m = [156 101 107 100 115 123 155 109]
Give the 2nd entry from the left.
A: 101
The third entry from the left is 107
The 1st entry -> 156

[[132 135 126 136 122 130 133 135 134]
 [131 154 120 152 116 128 146 147 143]
 [132 123 129 130 124 131 124 127 128]
 [131 145 123 144 118 128 147 146 139]
 [132 127 129 130 127 128 131 129 129]
 [134 104 136 106 140 130 103 105 114]
 [133 128 130 121 133 127 123 121 124]
 [131 141 121 142 120 128 141 144 137]]
Indices start at 0.
The entry in row 1 and column 0 is 131
The entry directly above 118? 124
The entry just left of 116 -> 152
The entry in row 2 and column 0? 132
The entry directly below the smallest entry? 123
The entry at row 0, column 2? 126
The entry at row 2, column 1: 123
The entry directly above the largest entry is 135
The bottom-left entry? 131
The entry in row 0 and column 0? 132
The entry directly above the smallest entry: 131
The entry just right of the smallest entry? 105
The top-right entry is 134
The entry in row 2 and column 2? 129
The entry in the bottom-right corner? 137
The maximum is 154
The bottom entry of the column that holds the largest entry? 141

Read these off the row that follows.
1) What is the second entry from the right?
2) What is the last entry?
3) What is the third-last entry?
4) What is the entry just left of 142?
5) What is the entry at the centre?
[108 115 118 129 120 117 141 120 119 149 145 128 142 124 124]
1) 124
2) 124
3) 142
4) 128
5) 120

126	134	128	125	151	138	130	123	123	138	133	124	126	132	128	121
130	121	141	137	143	135	136	122	130	128	134	120	131	133	128	141
133	129	142	135	148	135	127	131	122	131	132	118	125	126	129	128
134	137	131	117	130	125	127	136	132	137	122	111	131	134	123	142
133	115	122	143	138	133	130	125	116	130	133	124	130	118	133	137
124	137	129	117	142	135	122	134	114	123	123	122	121	127	133	112
124	118	137	140	127	130	136	125	125	131	124	120	131	126	131	142
Rows and columns are numbered from 0.
Find the entry directly above the smallest entry.
118
Find the entry at row 0, column 0.
126
Find the entry in row 2 and column 1.
129
The entry in the bottom-left corner is 124
The entry at row 2, column 0 is 133
The entry just left of 115 -> 133
The entry just right of the largest entry is 138
Find the entry directly below the largest entry.
143
Find the entry just right of 148.
135
The entry just left of the largest entry: 125
The entry at row 0, column 1 is 134
Find the minimum.
111
Find the entry in the top-right corner.
121
Find the entry just left of the smallest entry.
122
Find the entry at row 1, column 1.
121
Find the bottom entry of the column that holds the largest entry.
127
Find the entry directly below the smallest entry.
124
The bottom-right entry -> 142
Find the entry directly above 112.
137
Find the entry at row 0, column 2.
128
The entry just right of the smallest entry: 131
Find the entry at row 1, column 0.
130
